These are the activations of a small neural network, seen along a few directions. Each row is one input.
In each table, some parts of the input vary, and every possible input appears once, in random order.
Descriptions start from the smaller parts, as in this example, which fits no table here: values(2) and (point or ring(11) or (ring(5) and line(6))).
Shared parts are said once, and a part with two or three values counts as separate values.

Other details of the inputs vary at random and push rows far along two fixed directions, the same in every table; ignore that.

Table:
row 1: [  3  -3  -8  -4  12   1  -9  -5  -4  -7 -17   9   7  18]
row 2: [ 36 -15 -10   0 -21   3  18   1  10   1   0  13 -29 -33]
row 3: [-68  28 -26  17  23  -6 -60 -33 -40 -33   5 -39  55  57]
row 4: [ 12   1   3   3 -24  -9  29   5  20  11  27  12 -30 -35]
row 5: [  7  -3  -3   5 -22  -2  30  10  19  12  14   6 -31 -42]
row 6: [-26  -3  55 -18  46   6  -5  23 -27  26 -16 -14  41   8]
row 7: [-18 -39  51 -24  16   3  11  38 -29  47 -16 -22   3  27]
row 8: [  5   6  -4   0 -21   2  32  13  27  11  13   9 -30 -34]
row 9: [-19   3  64 -16  45  -1  -5  19 -18  24  -5 -10  45  18]
row 10: [ 36  -4  -8  -3 -21   7  19   4  23  -1  -2  15 -26 -23]
row 11: [  9   0  -6 -10   6   8 -10  -8 -12  -8 -10  -3   9   8]
row 12: [ 37  -3  -7   0 -20   7  20   5  27  -2  -2  14 -24 -22]
row 13: [ -1   2  -8   4 -15  -4  32  15  31  13   6  22 -34 -25]
row 14: [  5  -6  50 -26  46  16 -13  18 -22  14 -32  -4  43  24]
row 15: [ 20   0   6   3   4  -4 -12 -13  -2 -10   2  -4  17  12]
row 16: [ -2 -11  53 -23  43  15 -25  21 -26  14 -29   8  35  27]
row 17: [-34  28 -80  38 -42 -14 -25 -43   5 -45  33 -18 -15   8]
row 18: [ 32  -7  -3   6 -23   6   9   9  27  -3   0  26 -30 -18]
row 19: [-27   6  53 -23  46  10  -3  25 -19  25 -17 -11  41  16]
row 20: [ 40 -11  -5   7 -21   3  18   3  23  -2  -1  10 -24 -28]
row 21: [-26   8   4   2   3   1  -9   6  -5   2   7   1   3   3]
row 22: [  5  -3  -1  -1   3   6 -21  -3  -8 -10  -8   7   5  13]
row 23: [-65  32 -88  27  -7 -19 -45 -59 -30 -48  17 -34  21  43]
row 24: [ 29  -9 -12   0 -14   1  20   6  27   1  -8  28 -31 -15]
row 25: [-38  26 -90  31 -33 -19 -15 -47   2 -40  25 -14 -17   9]
row 26: [  3   4  -7  -5 -22   2  31  11  19  13  14  11 -33 -36]
row 27: [ 10   0   1   0 -24  -9  29   4  15  12  27  13 -32 -36]
row 28: [-22  20 -84  33 -13 -12 -57 -69 -33 -63   9 -46  32  40]
row 29: [ 14   3   6   8 -23 -10  30   6  28   9  26  10 -27 -32]
row 30: [-17  24 -78  31 -15 -19 -58 -76 -32 -64  21 -40  33  47]
row 31: [ 42 -10  -2   0 -23  -4  16  -5  16  -1  12  18 -27 -24]
row 32: [  6   8  -2   3 -21   2  32  13  31  10  12   8 -28 -32]
row 33: [  2 -47  47 -27  28  10 -11  25 -44  31 -33 -24  21  50]
row 34: [  9   0  -1  10 -21  -3  31  12  27  10  13   4 -27 -39]
row 35: [  2  -4 -10  -6  12   1 -10  -6  -8  -6 -17  10   5  16]
row 36: [ -2   0  -3   1 -25   1  20  16  18  11  16  22 -39 -33]
row 37: [  0  -8  55 -17  43  15 -24  23 -18  12 -29   6  39  30]
row 38: [  5  -1  -6   2  12   1  -9  -3   5  -8 -18   7  10  20]
row 39: [  7 -13  52 -19  46  12 -15  17 -26  15 -31  -8  44  18]
row 40: [ 41 -11  -4  -3 -23  -4  16  -5  11   0  12  19 -29 -26]
row 41: [-25  11  -1   5  12  -5   3   5   9   3  -3   0   7  10]
row 42: [-24  -1  57 -13  46   6  -4  24 -19  24 -17 -16  44  11]
Description of these inputs: values(2) and (point or (line(4) and line(5))).
Question: Changing only the values(2) part turns row 29 into row 15. The same change can be made to row 19. Which row results?
Answer: row 14
Question: Changing only the values(2) part turns row 23 into row 35. The same change can be made to row 26. Which row results?
Answer: row 11
Question: Start at row 27 and move only the line(4) part, one step at a time. The first step leads to row 4. Which rows follow, in order?
Answer: row 9, row 29
Question: Change only the values(2) part in row 12. List by row number the other rows that result.
Answer: row 32
Question: Change only the values(2) part in row 4. List by row number the other rows that result.
Answer: row 31

Table:
row 43: [ 71 -25   4  -3 -39  -1  35   5  27  11  13  24 -49 -45]
row 44: [ 15 -11  29 -19  34  16 -14  15  -7   4 -35  20  19  27]
row 45: [-24 -11  27 -14  30   6   9  26 -12  27 -23 -11  16  14]
row 46: [-18 -12  35 -16  23   6  10  23 -18  28 -12 -23  20  10]
row 47: [-36   5 -48  19 -23 -12 -22 -23 -14 -20  15 -19  -9  27]
row 48: [ 26 -13  35 -18  28  11  -5  10 -13   9 -29  -9  30  12]
row 49: [-18  27 -33  21 -13 -17 -17 -38  -9 -30  35 -25  15   0]
row 50: [-30  31 -42  25 -11 -12 -27 -31   3 -34  22  -5  10  12]
row 51: [-23  33 -44  22  -9  -8 -13 -37  -1 -31  20 -28  16  -2]
row 52: [-30  34 -53  24  -3  -9 -15 -35   5 -33  10 -16  14   2]
row 53: [  8   5 -57  15 -10  -2 -23 -37  -7 -39 -11 -14   7  19]
row 54: [ 24 -23   2  -1 -47  -8  49  16  21  25  28   9 -59 -46]
row 55: [-22  17  36 -12  38   7  -4  21   7  12 -16  20  27   7]
row 56: [ 24   6   2   7 -34  -3  33  12  38   7  29  32 -46 -58]
row 57: [-28  -8  28 -18  28   6  -1  29 -11  25 -22   5   8  24]
row 58: [ 20 -16  38 -13  28  11 -18  14  -9   6 -26  13  21  26]
row 59: [ 17 -20  -3   0 -46  -2  39  20  22  22  22  20 -64 -44]
row 60: [ 24 -17  41 -16  25  10 -18  10 -20   9 -20   6  23  16]
Question: Changing only one part turns row 52 into row 45. The same change can be made to row 51. Which row results?
Answer: row 46
Question: Describe the family of inputs behind these rows.
Answer: values(3) and ring(6)
Question: Change only the values(3) part in row 59. List by row number the other rows that result.
Answer: row 56, row 60

Table:
row 61: [ -5   7  -9   2  16   6 -33 -14 -18 -19 -17  -9  30  19]
row 62: [ 29   1 -22   9 -21  -9   1 -21  11 -16  14  15 -18 -13]
row 63: [ 23   4 -23  13 -31  -7   7 -19  16 -14  21  -3 -17 -13]
row 64: [-26  10  -4   8  16 -15 -13 -17 -14  -6   7 -23  29  24]
row 65: [ 44 -20  71 -23   5  13  43  59  40  47 -17  41 -25 -33]
row 66: [  0   6  -9   4  15   7 -31 -20 -23 -24  -9 -15  30  17]
row 67: [ 11  -6  42  -7  32   9 -23   7 -17   0 -16   0  34  22]
row 68: [-11   4 -28   7 -30  -1   4  -2   5  -3  14   1 -28 -21]
row 69: [ 35 -19  83 -30  41  17  12  38  -6  35 -27  15  26 -16]
row 70: [ -3   3 -27  20 -28 -10  10  -3  23  -5  13  -1 -23 -10]
row 71: [  0   0 -12   2 -26  -3  12  -5  -1   2  23  -6 -21 -29]
row 72: [  7 -15  80 -24  40  10  29  45   0  46 -19  -3  24 -17]
row 73: [ 17   2 -35  14 -24   0  -7 -14  18 -22   3  23 -26  -4]
row 74: [-39  11  -7  -6  17  -1 -19  -7 -26  -3   0 -10  19  18]
row 75: [ -1  -7  27 -11  -1   9  16  24  -1  20   5   5 -13 -23]
row 76: [  1   3 -23  13 -21  -2  19  -3  15  -4  11  -9 -20 -24]
row 77: [ -2 -37 -24 -11   1   5 -21 -12 -48   3 -25 -39   5  49]
row 78: [ -2 -43 -21  -6  -8  -6 -23 -16 -46  -5 -19 -34   4  61]
row 79: [ 19   6 -17   6 -20  -9  12 -13  18  -7  16   8 -18 -11]
row 80: [-21   4  30 -11  38  -2   2   8 -15  16 -12 -17  36  10]
row 81: [-36   7   3  -3  16  -6 -21  -4 -22  -1   5  -4  18  28]
row 82: [ 23  -5  13 -13  11   8  11  12  10   7 -15  28  -7 -17]
row 83: [ -4   1 -25  15 -36  -6   2 -10   5 -10  30  -2 -31 -14]
row 84: [ 23   0 -31  16 -30  -4  -9 -15  16 -21   7  14 -22  -9]
row 85: [ 20   3 -18  12 -26  -1   8  -9  19 -13  14   2 -20 -10]
row 86: [-17  14  -7  -6  25   2 -16 -10 -13 -10 -14  -8  29  23]
row 87: [ -8  -9  33 -11   4   7  14  33   9  26  -2  25 -19  -7]
row 88: [  0   8  -5  -4  22  -1 -25 -22 -23 -17  -9  -9  33  15]
row 89: [ 24 -21  72 -26   3   3  46  51  20  53   6  36 -31 -41]
row 90: [  3  -2  -8   8 -31  -8   8  -6   3   1  30  -2 -24 -19]
row 91: [ 16   7 -30   9 -25   4  10 -12  15 -16   9  -3 -19 -19]
row 92: [ -5  -4  22  -7  12   8  27  31  19  24 -16  14 -10 -16]
row 93: [ -5   5 -26  12 -22  -3  16   0  19  -1   4  -4 -20 -21]
row 94: [ -9   9 -38  11 -17  -8  19  -8  17  -6   9   2 -23 -18]
row 95: [ 11   8 -32   8 -25   2   7  -7  19 -12   2   3 -19 -16]
row 96: [-34   0  34 -18  34  12 -11  24 -21  19 -18   2  22  17]
row 97: [  6   8 -32   5 -17   6  10  -4  21 -11  -3  13 -23 -12]
row 98: [-36   8  -9   7   1  -5 -32 -10 -22  -9   8 -17  17  28]
row 99: [-34  12  -8  -4  12  -6 -19 -17 -31  -6   9 -20  22  13]
row 100: [-30   3  19   1  29   0 -10  12  -4   7 -15  -6  26  30]
row 101: [ 21  -1  25 -16   9   4  24  14  12  17  -7  12  -2 -21]
row 102: [ 13  -3  17  -6   3   7  13  20  23  11 -10  24 -12  -1]
row 103: [-33  12 -12   9  17 -11 -15 -12  -9  -9   0 -14  24  30]
row 104: [  4   0 -15  17 -23  -7  16  -2  19  -4  17  -5 -22 -14]
row 105: [  3  -3  36 -13  40   4 -20   9 -13   4 -21  14  33  26]
row 106: [  6   1 -20  18 -28 -13  16 -12  16  -5  25 -11 -18 -17]
row 107: [-16  14 -12   2  17  -5 -22 -17  -9 -16  -4  -6  26  34]
row 108: [ -9   6  -7  -2  24  10 -29  -9 -15 -17 -22   2  26  23]
row 109: [ 36  -5  -8   9 -23  -4   1 -14   9 -12  14   9 -14 -17]
row 110: [ -7  12  -5   0  13   1 -19 -20 -19 -14  -2 -28  35  16]
Question: Describe the family of inputs behind these rows.
Answer: values(2) and (point or (line(4) and ring(6)))
Question: Changing only the values(2) part turns row 75 into row 83. The same change can be made to row 99. Which row results?
Answer: row 89
Question: Change only the values(2) part in row 108. List by row number the other rows that result.
Answer: row 73
Question: Start at row 98 and move only the line(4) part, one step at a time. The first step leads to row 70. Which rows follow, in order?
Answer: row 65, row 84
Question: Change only the values(2) part in row 94. List by row number the other rows that result.
Answer: row 103
